Each row below holds a small network's activations on one input, seen along a few directions.
In each table, some parts of the input vary, and every possible input appears once, in random order.
Descriptions start from the smaller parts, as in this example, which fits no table here: one of 4 places along a line, together with either a single point or one of 9 places along a line or (one of 3 separate values, together with one of 5 places around a ring).
Shared parts are said once, and a part with two or three values counts as separate values.

Other details of the inputs vary at random and push rows far along two fixed directions, the same in every table; ignore that.

A family of inputs:
row 1: [-65  -4  38 -51   4  19 -21 -27  -3  17  29 -47 -15]
row 2: [ 16  30 -42  53  12  -2   5   4   9  -8 -39 -10  15]
row 3: [ 17  13 -11  34  63   5 -19 -15  15 -17 -49 -52   1]
row 4: [-27  30  -5  51  41   1 -29 -32  -4 -10 -56 -56  22]
row 5: [-43 -16  52 -41 -53   9 -13 -20 -33  29  56  -1  14]
row 6: [ -2  25 -39  24  48   5   3  19  22 -12 -31 -33 -13]
row 7: [-28  25 -32  35  45   2  -8 -13  27 -26 -40 -18  23]
row 8: [ 13  21 -15  44  33  -6  26 -19  15  -3 -46 -13   3]
row 9: [ 50 -19 -26 -32 -39 -14  10  58  -7  -2  33  56 -26]
row 10: [-50 -18  36 -39 -64  -3 -25 -24 -18  20  60   6 -25]
row 11: [ 65 -33  -2 -34 -20   1  16  44  -2   2  27  61   8]
row 12: [ 18  11 -20  22  58  20  10  -1  22  -6 -28 -32  11]
row 13: [ 40 -22  -6   4   0 -16  30  24  -2   2  -1  42  26]
row 14: [  3  13 -34  43  33 -21 -19  10   0 -35 -31   0   5]
row 15: [  1   6   2   6  17  20  -7 -26  17  12 -11 -41 -19]
row 16: [ 30 -15 -18 -13 -41 -18  12  41  -3 -25  23  78   2]
row 17: [-15 -28  48 -43 -85  -3  -7   7 -40  34  77  28  -4]
row 18: [ 17   6 -23   5 -26 -16   6  23   0 -19  13  51 -10]
row 19: [ 46 -16   2 -22 -11   9  14  19   9  -7   3  33  -4]
row 20: [-23  39 -20  10  43  13  -8 -20  27 -13 -46 -44 -22]
row 21: [ 67 -44   5  -2 -31 -39  20  46 -37   1  24  67   5]
row 22: [-39 -17  57 -27 -22   5   5 -47  -7  22  12 -14   0]
row 23: [ 18  11 -14  15 -14   0  12  12   0 -14 -21  28  25]
row 24: [ 44 -25 -16 -48 -24 -12  10  62  -3 -10  30  67   1]
row 25: [-108   -6   62  -41  -22   16  -36  -62  -16   24   51  -47   -7]
row 26: [  6  18 -24  61  51  -2  25  -8  16   2 -42 -40  10]
row 27: [-92  10  80 -42 -53  19 -36 -80 -23  40  34 -46 -11]
row 28: [ 57  -4  -9 -10 -11   3  16  22   6  -4   8  34 -16]
row 29: [ 15   5 -16  13  -4  -1   6  17  -3  -5 -15  27  36]
row 30: [  9  -1 -27  17 -16 -13   5  33  -6  -9  21  33  -4]
row 31: [ -2  20 -14  34  58  23   0 -18  27   5 -35 -61  -7]
row 32: [-21  23 -15  15  59  -3 -31 -10  13 -22 -47 -58  -9]
row 33: [ 15  -1 -14  35  36  -4  32   3   1   2 -20  -5  22]
row 34: [-94  -6  74 -80 -26  25 -38 -63   0  21  30 -52 -30]
row 35: [ 62 -31 -11   1 -42 -24  34  38 -18  14  26  61  -6]
Each input here is: one of 5 places around a ring, together with either a single point or one of 6 places around a ring.
The inputs of row 29 and row 24 match in every part but the place on the ring of 5. If row 2 is changed in the same way as row 29 into row 24, which row does it become? -> row 9
Change only the place on the ring of 6 in row 12. List by row number the other rows that result. -> row 11, row 15, row 19, row 28, row 31

A family of inputs:
row 36: [-74  43 -11   6  29  25  -1 -45  44  14  -7 -90 -35]
row 37: [-17  63 -77  43  88  29   9   5  60 -41 -58 -36   4]
row 38: [ 83 -19 -70  54 -35 -75   3 113 -45 -50  23 105  31]
row 39: [-30  -8  45 -25  50  14 -13 -65  25  -1 -36 -44   9]
row 40: [ 54 -24 -11  35 -25 -19  41  34 -23 -15  -5  93  54]
row 41: [-31 -44  45 -50  18  19  11 -19   2  31  38  -3  11]
row 42: [ 10  37 -27   9  60  15 -14  -5  49 -37 -83 -27  26]
row 43: [-30 -30  31 -71 -24  25  -9  12   0  15  54  21   8]
row 44: [ 59 -10 -38   9 -59 -31  29  65 -15 -27   8 107  65]
row 45: [  -6   73  -65   66   84   15    8  -18   61  -30 -112  -79  -37]
row 46: [-37  -6  58 -11  31  33   3 -49 -12  42  16 -77  -7]
row 47: [ -5 -35  71   4 -52  -5  12 -38 -45  41  40  12  15]
row 48: [-48 -12 -11   0  43  -9 -36  21 -16  -8  11 -63 -13]
row 49: [  4  36 -31  99  21  -7   7 -35   9  17 -51 -35  12]
row 50: [ 13 -32  57 -46 -56   7 -17 -21 -17  40  32 -15 -49]
row 51: [ 60   5 -61  31 -64 -38  45  54 -27 -12  19  96  -3]
row 52: [ 39  52 -94  81  11 -18  24  61  20 -53 -57  77  33]
row 53: [ -32  -14   60 -103  -77   21  -37  -22   -2   -8   66   28  -41]
row 54: [ 61 -38  59 -46 -33  -5   9   9 -30  25  33  33 -15]
row 55: [-41  -5  28  -9  13  26  -3 -49  15  55  19 -88 -26]
row 56: [-31 -33  43 -75 -23 -23 -71  -7 -53   0  50 -15 -42]
What do these inputs look like to the network? -> one of 3 separate values, together with either a single point or one of 6 places around a ring
The inputs of row 46 and row 47 match in every part but the choice among 3 separate values. If row 55 is changed in the same way as row 46 into row 47, which row does it become? -> row 49
Change only the choice among 3 separate values in row 41. List by row number the other rows that result. -> row 39, row 40
